A small network was shown many inputs. Here are its activations along a few directions, one row for each input.
Each table varies a few parts of the input and shows all the possible inputs, shuffled.
A made-up example of a description, with smaller parts first: values(2) and (point or ring(11) or (ring(5) and line(6))).
Shared parts are said once, and a part with two or three values counts as separate values.

Other details of the inputs shift rows strongly along two fixed directions, in all tables alike. That doesn't count.

Rows:
R1: [ 1.67  0.08 -0.33  0.05 -0.48  0.59  0.41  0.32 -0.89 -0.19 -0.25]
R2: [ 0.10 -1.16 -0.33 -0.26 -0.02  0.18  0.29 -1.09  0.68  0.41  0.96]
R3: [-4.88  0.03  1.32 -0.45 -0.26  1.52  1.66  1.84 -0.76 -2.66 -1.90]
R4: [ 0.61 -0.64 -0.51 -0.07 -0.29 -0.02 -0.44 -0.21  0.34 -0.27  1.42]
R5: [ 0.30  0.20 -1.47  0.03 -0.34 -1.07  0.68  0.74 -0.07  1.03  0.41]
R6: [ 1.42  0.38 -0.54 -0.66 -0.61  0.08  0.73 -0.04 -0.26 -0.10 -0.60]
R7: [-5.38  0.34  2.75  0.20 -0.92  0.82  0.83  0.96 -0.23 -1.97 -1.00]
R8: [ 0.87 -0.70 -0.61  0.42 -0.34 -0.27 -0.61 -0.39  0.35 -0.63  0.64]
R9: [ 1.08 -0.86 -0.27  0.89 -0.08  0.00 -0.30 -0.15  0.32 -0.56  0.84]
R10: [ 0.46  0.97  0.18  0.02 -0.26 -0.20 -0.04 -0.89  0.27  0.37  0.88]
R11: [-3.91  0.27  1.85 -0.30 -1.54  0.90  0.86  2.69 -1.10 -3.12 -2.03]
R12: [ 0.95 -0.27 -0.48 -0.61 -0.46  0.51  0.83 -0.80 -0.53  0.41 -0.92]
R13: [ 0.70 -0.11 -0.58 -0.34 -0.39 -0.35  1.00 -0.25 -0.38  0.85 -0.38]
R14: [ 0.34  0.06 -1.59  0.27 -0.47 -0.83  0.06  0.87 -0.67  0.87  0.56]
R15: [ 0.83 -0.80 -0.17  0.40 -0.04  0.26 -0.13  0.03  0.31 -0.19  1.62]
R16: [ 0.59  1.10 -0.29  0.59 -0.33 -0.10 -0.14 -0.96  0.72  0.12  0.04]
R17: [ 0.55 -0.44 -0.62 -0.32 -0.51 -0.01  0.91 -0.44 -0.41  1.03 -0.46]
R18: [-5.24  0.47  2.28  0.77 -0.99  0.92  0.72  0.89  0.21 -2.22 -1.85]
R19: [ 0.63  0.96 -0.41  0.84 -0.46  0.13 -0.76 -0.83  0.11 -0.04  0.19]
R20: [ 0.96  0.66 -1.24 -0.62  0.40  0.49  0.80 -0.01 -0.25 -0.32 -0.02]
R21: [ 0.74  0.09  0.40  0.24 -0.12  0.00 -0.24 -0.29 -0.25  0.12  1.72]
R22: [-1.62 -0.68  4.54 -3.79  5.57  0.72 -5.12  5.20  1.78  2.42 -5.85]
R23: [ 0.83 -0.56 -0.48  0.18 -0.21 -0.51  0.01 -0.51  0.95 -0.47  0.49]
R24: [ 1.07 -0.04 -0.07  1.39  0.18 -0.32 -0.49 -0.57 -0.36 -0.56  0.33]
R25: [ 0.52  0.26  0.07 -0.23 -0.38 -0.27 -0.54 -0.53 -0.22  0.05  1.52]
R26: [ 1.06  0.08 -0.80 -0.13 -0.78 -0.21  0.18  0.44 -0.74  0.36  0.00]
R27: [ 0.64  0.33 -1.14 -0.59  0.65  0.58  1.00 -0.56 -0.49  0.01 -0.25]
R28: [ 0.27  0.77 -0.18  0.62 -0.08 -0.01  0.06 -1.51  0.48  0.45 -0.20]
R29: [ 0.35 -0.39 -0.22  0.74  0.20 -0.40 -0.07 -1.69  0.00  0.04 -0.33]
R30: [ 0.55 -0.10 -1.26  0.74 -0.22 -0.56  0.36  1.11 -0.70  0.95  0.76]
R31: [ 0.85  0.12 -0.40  0.93 -0.07 -0.60 -0.80 -0.80 -0.33 -0.63  0.13]
R32: [-0.17 -0.46 -1.42  0.08 -0.20 -0.63  0.78 -0.01 -0.34  1.54  0.09]
R33: [ 3.37 -0.09  2.85 -2.55  6.60  0.26 -7.16  2.67  2.16  5.32 -2.20]
R34: [ 0.36 -1.22 -0.43  0.24 -0.07 -0.07  0.12 -1.27  0.68  0.04  0.18]
R35: [ 0.50 -0.07 -0.17  0.71  0.31 -0.74  0.03 -1.49  0.03 -0.14 -0.25]
R36: [-5.20  0.09  2.81 -0.32 -0.80  0.17  1.04  1.39 -0.09 -2.31 -0.44]
R37: [ 0.02 -0.26  0.25 -0.41 -0.11 -0.07  0.18 -1.41  0.12  0.72  1.05]
R38: [ 1.21  0.36 -1.03  0.09  0.52  1.00  0.48  0.36 -0.89 -0.41  0.33]
R39: [-0.02 -0.14 -1.37  0.06 -0.09 -0.98  0.88  0.18 -0.31  1.37  0.17]
R40: [ 1.02  0.22 -0.68 -0.37 -0.65 -0.44  0.80  0.31 -0.14  0.52 -0.15]
R41: [ 0.81  0.26 -0.28  0.68  0.06 -0.83 -0.18 -0.93  0.27 -0.47 -0.02]
R42: [-5.23  0.67  2.80  0.18 -0.80  0.48  0.92  1.15 -0.20 -2.15 -0.92]
R43: [ 0.51 -0.89 -0.38  0.21  0.04 -0.42  0.22 -1.07  0.71 -0.14  0.25]
R44: [ 1.27 -0.08 -0.47  0.34 -0.52  0.07  0.49  0.67 -0.77  0.43  0.21]
R45: [ 0.25 -0.83 -0.28 -0.28  0.09 -0.16  0.39 -0.89  0.70  0.23  1.04]
R46: [ 0.50  0.83  0.06  0.27 -0.39  0.03 -0.66 -0.77 -0.33  0.21  1.03]
R47: [ 0.57 -0.50 -0.39 -0.31 -0.16 -0.25  0.18 -0.34  0.94 -0.10  1.27]
R48: [ 0.85  0.80 -0.08  1.30 -0.21  0.41 -0.46 -0.59  0.08  0.03  0.39]
R49: [ 0.48  0.40  0.19 -0.47 -0.25 -0.51  0.07 -0.66  0.38  0.21  1.37]
R50: [ 1.00  0.52 -1.36 -0.38  0.27  0.73  0.18  0.12 -0.86 -0.48  0.13]
Description of these inputs: line(5) and (line(4) or ring(6)).
Question: The inputs of R11 and R1 match in every part but the line(5) part. If R31 is changed in the same way as R11 into R1, which row does it become?
Answer: R24
Question: The inputs of R45 and R47 match in every part but the line(5) part. If R22 is changed in the same way as R45 into R47, which row does it become?
Answer: R6
Question: Which other rows agree with R3 in the line(5) part? List them by row number.
Answer: R2, R7, R12, R17, R18, R29, R32, R34, R37
Question: Change only the line(4) part in R38. List by row number the other rows that result.
Answer: R1, R30, R44

Rows:
R51: [ 0.55  0.42 -2.10  4.45 -2.35 -2.52 -0.06 -2.83  0.17  0.54  4.27]
R52: [ 3.34 -0.37 -3.40 -0.32 -2.40  0.40  2.26 -0.06 -3.04 -1.35  3.02]
R53: [ 1.13 -0.77 -1.37  1.33 -0.19  1.64  1.65 -5.90  0.18 -1.59  3.28]
R54: [ 0.39  1.59 -0.95  1.98 -0.60  1.08  1.42 -6.40 -0.46 -0.03  2.87]
R55: [-6.61  1.62  0.84  0.71 -3.23  0.54  5.42  3.69 -2.68 -2.60 -0.06]
R56: [ 1.28 -1.94 -2.52  3.80 -1.93 -1.96  0.16 -2.33  0.82 -1.02  4.68]
R57: [ 4.38 -1.27  2.22 -2.68  3.22  0.29 -4.29 -1.93  3.38  2.64  0.73]
R58: [ 4.18 -1.74  1.48 -1.63  3.42 -1.30 -4.72 -0.67  3.06  2.68  1.43]
R59: [ 3.42 -1.78 -2.70 -3.90  3.65 -0.15 -1.81  1.24  1.81  4.68 -1.41]
R60: [-4.03 -3.13  3.25 -2.09  1.96  0.10 -0.86  3.77  0.78 -0.15 -6.17]
R61: [ 1.62 -0.15 -2.54  1.22 -2.99 -1.35  3.61 -3.73 -1.68  1.66 -1.07]
R62: [ 5.50  1.83 -0.33 -0.34  2.61  0.96 -4.23  1.47 -0.05  3.65 -2.12]
R63: [-4.83  1.12  6.63 -1.85  1.58  0.67 -3.35  1.70  2.37 -0.28 -2.18]
R64: [-2.23 -0.49  3.26 -0.83  1.81  2.42 -2.87  6.14  0.26 -2.37 -4.22]
R65: [ 0.60  1.22 -4.50 -0.43 -2.49 -0.67  3.79 -2.11 -1.00  2.03  1.17]
R66: [-5.11  0.13  0.38  1.67 -2.39  0.65  3.60  1.56 -1.07 -7.29 -2.36]
R67: [ 4.67 -1.42 -1.34 -2.94  4.12  0.13 -1.33  2.91  0.50  4.53 -0.14]
R68: [-3.78  1.37  3.22 -2.31  1.74  0.79 -2.65  6.43 -1.89 -0.03 -2.94]
R69: [ 1.37  1.27 -0.30  1.83 -2.74 -1.84  0.87 -4.01  0.25  0.02  4.03]
R70: [-5.85  2.49  0.78  2.33 -2.79  0.11  3.39  1.05 -1.73 -5.73 -2.79]
Question: Describe the family of inputs behind these rows.
Answer: values(2) and (line(4) or ring(6))
Question: The inputs of R54 and R53 match in every part but the values(2) part. If R62 is changed in the same way as R54 into R53, which row does it become?
Answer: R64
Question: Change only the line(4) part in R63. List by row number the other rows that result.
Answer: R51, R54, R69
Question: Change only the ring(6) part in R59. List by row number the other rows that result.
Answer: R52, R60, R64, R66, R67

Rows:
R71: [-7.60 -0.13  4.75 -0.55  0.17  0.46 -0.41  3.69  0.57 -3.00 -3.11]
R72: [ 1.60 -0.26 -0.74  0.64 -0.33 -0.64 -0.37 -0.78  0.36  0.23  1.45]
R73: [-7.55  0.00  4.58 -0.55  0.40  0.86 -0.54  3.53  0.43 -3.33 -3.24]
R74: [ 1.29  0.15 -0.55  0.07  0.14 -0.17  0.21 -1.96  0.23  0.45  0.66]
R75: [ 1.45 -0.33 -0.85  0.45 -0.24 -0.51 -0.32 -0.75  0.38  0.31  1.68]
R76: [ 1.73 -0.12 -0.75  0.75 -0.26 -0.47 -0.45 -0.87  0.30  0.01  1.26]
R77: [ 0.11 -0.59  2.05 -2.93  4.26  0.71 -3.79  4.30  0.90  2.20 -4.07]
R78: [ 1.64  0.04 -0.62  0.68 -0.13 -0.06 -0.48 -1.14 -0.14  0.14  1.22]
R79: [-0.39 -0.71  2.92 -1.86  4.64  0.19 -4.94  3.54  2.06  1.70 -2.38]
R80: [ 1.27 -0.10 -0.60  0.47 -0.11 -0.21  0.13 -2.01  0.41  0.63  0.31]
R81: [ 0.99 -0.31 -0.71  0.17 -0.10 -0.25  0.26 -1.90  0.50  0.93  0.73]
R82: [ 1.56  0.52 -0.37  0.46 -0.34 -0.13 -0.22 -1.46  0.17  0.46  0.91]
R83: [-1.04 -0.85  3.04 -2.30  4.68  0.30 -4.34  2.44  2.16  2.57 -3.13]
R84: [ 1.58 -0.09 -0.45  0.68 -0.36 -0.47 -0.35 -0.97  0.00  0.47  1.36]
R85: [ 1.90 -0.19 -1.73 -0.72 -0.25  0.15  1.11 -0.03 -0.81  0.79  0.10]
R86: [ 1.72  0.29 -1.85 -0.03 -0.42 -0.42  0.87  0.13 -0.87  1.17 -0.06]
R87: [ 1.92 -0.22 -1.69 -0.68 -0.46  0.02  1.05  0.07 -0.71  0.87  0.13]
R88: [-7.09  0.26  3.15 -0.72  0.24  1.03  0.21  5.51 -0.73 -2.87 -3.96]
R89: [ 1.12 -0.04 -0.53 -0.05 -0.17 -0.46  0.16 -1.83  0.31  0.78  0.88]
R90: [ 2.19 -0.01 -1.58 -0.38 -0.47  0.06  0.92 -0.05 -0.79  0.57 -0.29]
R91: [ 1.43  0.38 -0.36  0.34 -0.42 -0.30 -0.14 -1.37  0.23  0.69  1.11]
R92: [ 1.48  0.51 -0.53  0.34 -0.19  0.10 -0.27 -1.54  0.10  0.36  0.97]
R93: [ 1.40  0.18 -0.42  0.25 -0.18 -0.42  0.03 -1.94  0.23  0.48  0.46]
R94: [-5.70  0.28  0.65  2.04 -3.93  0.67  4.45 -0.92 -1.08 -4.84  0.58]
R95: [ 1.72  0.06 -0.46  0.80 -0.28 -0.30 -0.44 -1.06 -0.07  0.24  1.16]
R96: [-5.75  0.39  0.81  1.66 -4.11  0.31  4.37 -0.81 -1.28 -4.74  0.93]
R97: [-0.45 -0.31  1.78 -2.69  4.44  0.26 -3.69  4.49  0.81  2.88 -3.70]
R98: [-0.59 -0.69  3.18 -1.98  4.50  0.21 -4.91  3.39  1.68  2.18 -2.28]
R99: [ 1.85  0.44 -1.86  0.08 -0.35 -0.25  0.79  0.04 -0.93  0.94 -0.26]
R100: [ 1.74  0.41 -1.99 -0.10 -0.02  0.00  0.97  0.02 -0.93  0.91 -0.06]
R101: [ 1.28  0.31 -0.48  0.16 -0.33 -0.17 -0.09 -1.34  0.26  0.77  1.33]
R102: [ 1.61  0.03 -0.59  0.61  0.04 -0.05 -0.26 -1.08 -0.07  0.21  1.36]
R103: [ 1.19 -0.11 -0.76  0.36  0.04  0.03  0.09 -2.09  0.35  0.52  0.37]
R104: [ 2.08 -0.04 -1.71 -0.56 -0.15  0.31  1.10 -0.07 -0.79  0.54 -0.09]
R105: [ 1.45  0.50 -0.49  0.28 -0.02  0.12 -0.04 -1.48  0.17  0.43  1.11]
R106: [ 2.06 -0.15 -1.57 -0.50 -0.54 -0.11  1.01  0.04 -0.73  0.80 -0.10]
R107: [ 1.44 -0.30 -0.89  0.42 -0.04 -0.38 -0.26 -0.84  0.28  0.23  1.65]
R108: [ 1.27  0.34 -0.51  0.12 -0.13 -0.04 -0.03 -1.44  0.15  0.68  1.31]
R109: [ 1.44 -0.16 -0.57  0.50 -0.27 -0.34 -0.31 -0.94  0.02  0.54  1.58]
R110: [ 1.57  0.22 -1.97 -0.22 -0.33 -0.29  0.92  0.16 -0.85  1.24  0.16]
R111: [-5.72  0.16  0.79  2.10 -4.33  0.25  4.36 -0.81 -1.01 -4.58  0.58]
R112: [-5.20  0.26  0.47  2.38 -4.25  0.40  3.64  0.17 -1.26 -5.53  1.39]
Question: Describe the family of inputs behind these rows.
Answer: ring(6) and (values(2) or line(5))
Question: The inputs of R74 and R73 match in every part but the ring(6) part. If R105 is changed in the same way as R74 into R73, which row does it become?
Answer: R92
Question: The inputs of R86 and R100 match in every part but the ring(6) part. If R111 is changed in the same way as R86 into R100, which row does it become?
Answer: R94
Question: Change only the values(2) part in R86. List by row number the other rows that result.
Answer: R106
Question: Which other rows agree with R97 in the ring(6) part? List them by row number.
Answer: R83, R85, R96, R98, R107, R108
Question: Change only the values(2) part in R110. List by row number the other rows that result.
Answer: R87
